A small network was shown many inputs. Here are its activations along a few directions, one row for each input.
In each table, some parts of the input vary, and every possible input appears once, in random order.
Descriptions start from the smaller parts, as in this example, which fits no table here: one of 2 separate values, together with either a single point or one of 9 places along a line or (one of 5 places around a ring, together with one of 6 places along a line).
Shared parts are said once, and a part with two or three values counts as separate values.

Other details of the inputs vary at random and push rows far along two fixed directions, the same in every table; ignore that.

Rows:
row 1: [  7  60 -11 -22 -58 -10  93 -10 -44  17  -5  32]
row 2: [-35 -77  10  -8  24  20 -45 -26 -12   4 -23  69]
row 3: [-11  -3 -11  -9  -6 -11  25 -27 -12  16  -5  25]
row 4: [-11 -44 -20 -14 -17  25 -79 -16 -34 -17 -10  76]
row 5: [  9  51  -4 -16 -58 -14  79 -16 -38   2  -2  37]
row 6: [ -6 -16   9 -18   5  -5  35 -14 -10  25 -15  30]
row 7: [ 26  31   3  11  30 -22   7  37  47  -1  33 -89]
row 8: [-14  -6  -8 -11 -11  -3  25 -27 -13  22  -5  29]
row 9: [-28 -41 -13   4 -11  33 -54  -8 -31 -22  -8  62]
row 10: [-26 -54  -9   1  10  10 -47 -29   5  -8 -11  48]
row 11: [ 42  58   5  19  -3  -6  20  53  27 -20  33 -72]
row 12: [ -5  27   7  -8 -13 -10  51 -20   1  25   2  13]
row 13: [ 27  -2  26  14  58  -2 -17  48  53  -5  25 -84]
row 14: [ 11  46  -2  -5 -32   1  48   5 -19  -7   8   4]
row 15: [ 36  48  -5  14   8  -7   0  61  26 -26  34 -82]
row 16: [ 16  33  -1  19   1   2  -2  29  19   0   6 -63]
row 17: [ 14  25   6  30  25   5 -39  49  33 -14  21 -96]
row 18: [ -3  41   8 -19 -33 -16  89 -41 -11  28  -6  33]
row 19: [  1  20   4  -8 -18 -21  52 -25  -3  16   4   9]
row 20: [  2  57   3 -14 -60 -26  90 -35 -33  17 -18  20]
row 21: [ -7   1  -8  -5  -4  -9  24 -24  -2  16  -4  23]
row 22: [-18   1   2  -9  -8  -4  24 -26 -10  19  -1  27]
row 23: [-13 -77   3 -24  29   7 -76 -19 -10   8 -15  53]
row 24: [ 10  26   6  19   5   3 -12  21  18 -12   9 -62]
row 25: [ 24  40  -2  24  13  -7  -6  38  29  -7  12 -82]
row 26: [ -5 -15  11 -22   4 -16  33 -17  -3  13 -15  32]
row 27: [-30 -59 -11   2   7  21 -44 -32  -5   5 -14  56]
row 28: [-19 -42 -23   7  -9  28 -52 -10 -26 -25 -14  66]
row 29: [ 11  13   7  11  25  -3  -2  15  32   0  24 -55]
row 30: [  1  22   6 -32 -13 -32  94 -25 -28  36 -16  29]
row 31: [-11  14   3   2 -29   7  16 -26 -14  -1 -19  23]
row 32: [-29 -75   0 -12  23  14 -35 -21 -17   9 -21  52]
row 33: [ 33  63   6  17   2   2  19  58  24 -11  33 -72]
row 34: [ -1 -16  17 -14   1 -13  34 -20  -5  13 -12  32]
row 35: [ -3  36  20 -35 -21 -30 108 -25 -27  43 -11  28]
row 36: [ -4  -9   9 -26   2 -22  43 -16 -10  15 -12  23]
row 37: [ 22  26 -14  14   8   2 -10  44   6 -19  22 -48]
row 38: [-35 -60 -17  12  -2  30 -77 -20 -22 -13 -25  39]
row 39: [   4  -49  -14   33   38   34 -121   50   32  -56   19  -29]
row 40: [ 16  32  -7  18   6  -8  -3  27  12  -5   7 -67]
row 41: [  6  28  -5 -20 -35 -12   6 -21 -24  16 -15  19]
row 42: [  -3  -66    1   36   57   22 -112   22   51  -30   21  -37]
row 43: [-14  17   3   4 -26   5  12 -16 -14   6 -16  17]
row 44: [-22 -56 -21  11  -4  42 -73  -2 -20 -25 -11  58]
row 45: [ 26  38   3  16   1  11   2  40  18 -22  24 -46]
row 46: [  2  36   5   0 -41 -13  47 -24 -14   6 -15  13]
row 47: [ 44  49   5 -10  18 -25  11  30  38  19  34 -81]
row 48: [-20 -69   0  -5  31   9 -38 -17  -6   2 -20  48]
row 49: [-29 -86   7  -8  20  10 -46 -31 -15  -5 -21  65]
row 50: [ -4  36  -5 -10 -38 -18  46 -20 -20   5 -17   8]
row 51: [ 24  -4  23  11  59  -5 -17  48  46  -5  27 -89]
row 52: [  -6  -51   -8   37   40   26 -124   31   38  -43    2  -45]
Description of these inputs: one of 4 places along a line, together with either a single point or (one of 2 separate values, together with one of 6 places around a ring).
Changing only the place on the line of 4 turns row 26 into row 39. The same change can be made to row 13. Which row results?
Answer: row 45
Changing only the place on the line of 4 turns row 3 into row 40. The same change can be made to row 42. Which row results?
Answer: row 46
Which other rows does row 20 become when the place on the ring of 6 takes its other values? List them by row number.
Answer: row 17, row 24, row 38, row 40, row 50

Rows:
row 53: [ 17  -1  -7  15  12  19 -30  53   6 -32  24 -22]
row 54: [-17 -38  -2   5   7  17 -70  -7  -7 -14 -13  14]
row 55: [-25 -58   1  11  31  20 -46  -8   7  -1 -14  17]
row 56: [-22   7 -12  -1 -40   5  24 -39 -24  -5 -16  61]
row 57: [ -7 -61   4  -3  34  22 -41  19  -2 -15   6  37]
row 58: [-18   3 -11 -16 -34   1  16 -44 -31  19 -13  54]
row 59: [-15   5  -9 -18 -34  -3  15 -42 -22  11 -16  60]
row 60: [ 15  14   1   0  16 -18  -1  14  27   4  15 -40]
row 61: [  5   5  20   6  24  -7  13  18  21   2   6 -45]
row 62: [ 23  11   8   1  13 -18   0  15  22   1   9 -42]
row 63: [  6  26  -7  23  -2   6   0  17  13  -9  19 -44]
row 64: [ 13  12  -1   2  16 -14   0  13  19  12  18 -46]
row 65: [  6   5  10  10  26  -4  14  13  26  10  20 -43]
row 66: [  6  26   4  19  -3   2  -1  24   8 -18   5 -47]
row 67: [-17 -11   3 -24 -23 -14  24 -38 -33  15 -28  51]
row 68: [ 15   4  19   8  22  -8  13  15  29  -1  10 -39]
row 69: [ 10  55  15 -16 -17 -30 104 -15   7  28   5  -5]
row 70: [-14   3  -5  -1 -43   5  24 -37 -29  -9 -23  58]
row 71: [  5  26  -6  23  -1   7   0  24  11  -8   4 -47]
row 72: [ 30  10  -2 -17  23  -8   5  41   6  -5  22 -29]
row 73: [  -6  -65  -12    1   24   34 -100   22   -9  -28    6   40]
row 74: [-18 -38 -12   8   9  22 -68  -7  -5  -4 -14  15]
row 75: [ -7   2  -2 -17 -37  -3  15 -41 -27   8 -22  58]
row 76: [ 15  59   2 -21 -25 -35  91 -10 -12  39  -8 -16]
Changing only one part turns row 70 into row 62. The same change can be made to row 66. Which row results?
Answer: row 67
What do these inputs look like to the network?
Answer: one of 4 places along a line, together with either a single point or one of 5 places around a ring

Rows:
row 77: [ 15  47  12 -20 -23 -21  81   3 -17  22  -4 -12]
row 78: [-16 -12 -12   3   5   7  -8 -11   0   0   2  12]
row 79: [-29 -31  -2 -20 -23   8  10 -40 -45  13 -31  75]
row 80: [-21 -26  -3  -4 -16   8  -4 -35 -10  -2 -23  62]
row 81: [  6  60  11 -22 -42 -27 109 -24 -22  15 -13  16]
row 82: [-11  -5   3  -5   5   0 -14  -8  -5   8  -4   2]
row 83: [ 11  57  15 -15 -32 -24  91 -13 -16  23   5  -8]
row 84: [  0 -22   0  -1  22   5 -38  20   9 -10  13  -7]
row 85: [-25 -43  -7  12  13  17 -47 -12 -10  -5 -14  19]
row 86: [-16  16   4 -32 -40  -8  65 -44 -39  30 -20  78]
row 87: [ 16  14   9   4  -1  -8   8   2  18   1   9 -18]
row 88: [ -3 -37   2  18  27  13 -55  16   9 -24  -5 -15]
row 89: [-26 -13   1 -16 -32  -2  41 -38 -45  11 -30  73]
row 90: [ 26  47  19  -2  10 -19  32  40  20   5  21 -69]
row 91: [ -8 -55   4  20  27  15 -88   4  19 -27   2 -11]
row 92: [ -4 -13   7  -7   6   6 -11   2  -1   2   0  20]
row 93: [ -4 -44  -9  -4  16  12 -46  -1  -7 -14  -7  24]
row 94: [  8  14  -3   4   1 -10  11   7  17  -6   7 -19]
row 95: [-12 -59   7  18  32  22 -81  13  12 -26   8  -9]
row 96: [-24 -65 -14  13  23  24 -69  -2  -7 -16  -5  33]
row 97: [ 21  68 -33  24 -53  17 -10  35 -16 -37  19 -30]
row 98: [-10  13  -5 -32 -41 -20  50 -45 -34  19 -21  73]
row 99: [-11   8  -5 -27 -39  -8  55 -47 -34  30 -30  66]
row 100: [-28 -62  -3  12  18  24 -75 -20  -5 -12  -5  25]
row 101: [ 20  44  15   9   9 -13  41  37  25  -3  20 -72]
row 102: [ 35  82 -18  36 -35  24 -22  60  10 -38  28 -71]
row 103: [  0 -35  -2  21  25  13 -57  14  22 -15  -3  -9]
row 104: [-10  21 -11 -14 -26 -13  59 -29 -29  24 -11  37]
row 105: [-17 -57  -1  25  35  24 -80  18   8 -22  -2 -11]
row 106: [ 27  37  14   4  13 -20   4  34  30  -1  15 -71]
row 107: [-19 -38  -6  11  10  18 -44 -14  11  -9  -9  22]
row 108: [-14 -49  -4   3  12  14 -46  -6  -4 -15   6  29]
row 109: [  0 -12   9   0   0   0  -9  -9  -4 -11  -2   6]
row 110: [-20 -53  -4  23  30  21 -83   5  21 -25  -4 -15]
row 111: [-6 -8  0  4  2  7  6 -1 -5  6 -5 16]
row 112: [  6  -1  -3   6  14   0  -7  14  15 -17  10 -17]
row 113: [ 30  83 -17  36 -37  17 -23  60   2 -43  24 -80]
row 114: [ 24  34   1  10  18 -12  10  27  28   5  35 -71]
row 115: [ 28  34   9  13  13 -10  10  25  37   4  26 -70]
row 116: [  0 -13   2  -4  -1  -3 -13  -4  -4   0 -15   3]
row 117: [ 32  44  18   6  10 -12  38  34  29   5  31 -64]
row 118: [ 13  12  -5   6   2 -13  10  12  10  -2   4 -19]
row 119: [ -7 -19   8   3  19   7 -39  13   5  -6   4 -14]
row 120: [ 23  24   6  -3   1 -10  20  15  15  10   1 -28]
row 121: [-28 -62  -4  14  22  33 -66  -7   5 -17  -6  36]
row 122: [ 31  47   3   5   5 -23  31  23  29   6  30 -71]
row 123: [-10 -17  -3  15  22  17 -33   5  19  -4   6 -11]
row 124: [ 25  57   9 -24 -26 -22  91  -4 -11  24  -5   0]
row 125: [-16 -36 -12  -5  -5   6 -14 -23 -23  -9 -18  58]
row 126: [-24 -60  -7   6  22  24 -74  -9  -8  -6 -14  18]
row 127: [  4   8   1  11   6  -7   0  10   9   1  -3 -34]
row 128: [ 22  27   7   6   7  -8  28  20  14   0   6 -30]
row 129: [ 22  38   0   2  22 -14   6  34  27   9  29 -69]
row 130: [-10 -44  -7   4   6   7 -51 -16   1 -15  -1  29]
row 131: [ 31  28  11   4  22  -5  16  46  27   5  21 -65]
row 132: [ -4  16   3   8   6  -1  12   4   9   3   4 -30]
row 133: [-11 -52  -2  21  36  27 -85   3  21 -12  12  -7]
row 134: [ 10  55  10  -9 -30 -27  79 -10  -1  12  -6 -13]
row 135: [-22 -63  -5  16  15  17 -74 -10  -3 -21 -21  28]
row 136: [-36 -42 -11 -14 -19  12   2 -40 -34  -4 -21  91]
row 137: [-16 -40 -11  -3  11   7 -55 -12  -1  -6  -5  26]
row 138: [ 22  37  11   4  14 -18   4  30  28   4  16 -76]
row 139: [ 19  26  -6  -5   3 -15  20  15  11  11   9 -39]
row 140: [-17  14  -4 -35 -40 -14  63 -43 -44  25 -16  77]
row 141: [ -1  -2  -4   8  15   4  -6  16  13  -8  15 -19]
row 142: [ -2  59  10 -20 -42 -23 110 -23 -24  24  -9  14]
row 143: [-20 -23   0 -25 -29   1  20 -45 -45   7 -37  78]
row 144: [ -7  -8   3   0  -9  -3  -5 -20  -4   1  -5   5]
row 145: [ 12  57   7 -28 -38 -20 107 -16 -25  39  -8  20]
row 146: [-11  18   3 -20 -39  -9  80 -33 -37  24 -22  67]
row 147: [-20 -16   0 -24 -31  -3  14 -49 -29  14 -30  88]
row 148: [-20  -7   0 -18 -30   3  41 -46 -29   5 -26  81]
row 149: [-19  -5   5 -28 -32  -8  31 -45 -41   8 -30  75]
row 150: [ 28  47  -3  10   8 -22  34  32  25   7  20 -72]
row 151: [  5   7   7   8  11   5   9  19  19  -4  11 -20]
row 152: [-16 -14  -8 -12 -18  -1  27 -21 -30   6 -14  57]
row 153: [ -5  -9   0  -5   1   2 -17 -10   4   7  -6  15]
row 154: [  6  -8   0   8  17   3 -20  15  13  -7  23 -24]
row 155: [ -7 -30  -1   9  32  17 -64  10  19  -2   7 -10]
row 156: [ -5  17   7 -16 -29  -6  57 -31 -21  21  -4  43]
row 157: [ -3 -51   3  10  38  22 -88  16  20 -23   3   1]
row 158: [  3 -14   7   0   2   6 -10 -10   2  -7   1  19]
row 159: [  4  -9  -1  -5  -2  -3  -1 -10  -4  -9   6  16]
row 160: [ 26  33  -4   4  22 -10  10  36  23  11  24 -73]
row 161: [ 34  31   0   3  16 -18   9  38  28   1  19 -69]
row 162: [ 23  49  -2   8   7 -19  35  28  32   3  24 -71]
row 163: [-17 -43  -9  12  11  17 -47 -12   2  -4 -14  26]
row 164: [  6  -5  -1   6  22   9 -23  15  15   9   6 -27]
row 165: [-24 -58 -10  17  25  28 -70  -8   1  -6 -10  27]
row 166: [  8  12   2  -2   1  -8   6   7   4   8  -4 -32]
row 167: [ 30  27   3   1  21 -11  15  47  22   1  25 -67]
row 168: [ 16  11   2  -7  12 -10  -3  17  10  -6  12 -20]
row 169: [-13   9  -8 -34 -40 -10  68 -41 -48  28 -21  73]
Changing only one part turns row 135 into row 118. The same change can be made to row 85. Which row results?
Answer: row 104
Changing only one part turns row 144 into row 115. The same change can be made to row 101. Which row results?
Answer: row 151
What do these inputs look like to the network?
Answer: one of 3 separate values, together with either a single point or (one of 5 places around a ring, together with one of 6 places around a ring)
Which other rows does row 163 become when the place on the ring of 6 takes its other values? List them by row number.
Answer: row 103, row 111, row 128, row 146, row 165
Which other rows does row 81 become when the choice among 3 separate values takes its other values? List them by row number.
Answer: row 112, row 148
Start at row 140 and move only the place on the ring of 5, one step at a time. The first step leads to row 169. Which rows follow, in order?
Answer: row 96, row 141, row 154
Which other rows does row 92 become when the choice among 3 separate values takes its other values? List them by row number.
Answer: row 84, row 90
Which other rows does row 106 become when the place on the ring of 5 takes its other values? List them by row number.
Answer: row 91, row 116, row 134, row 135
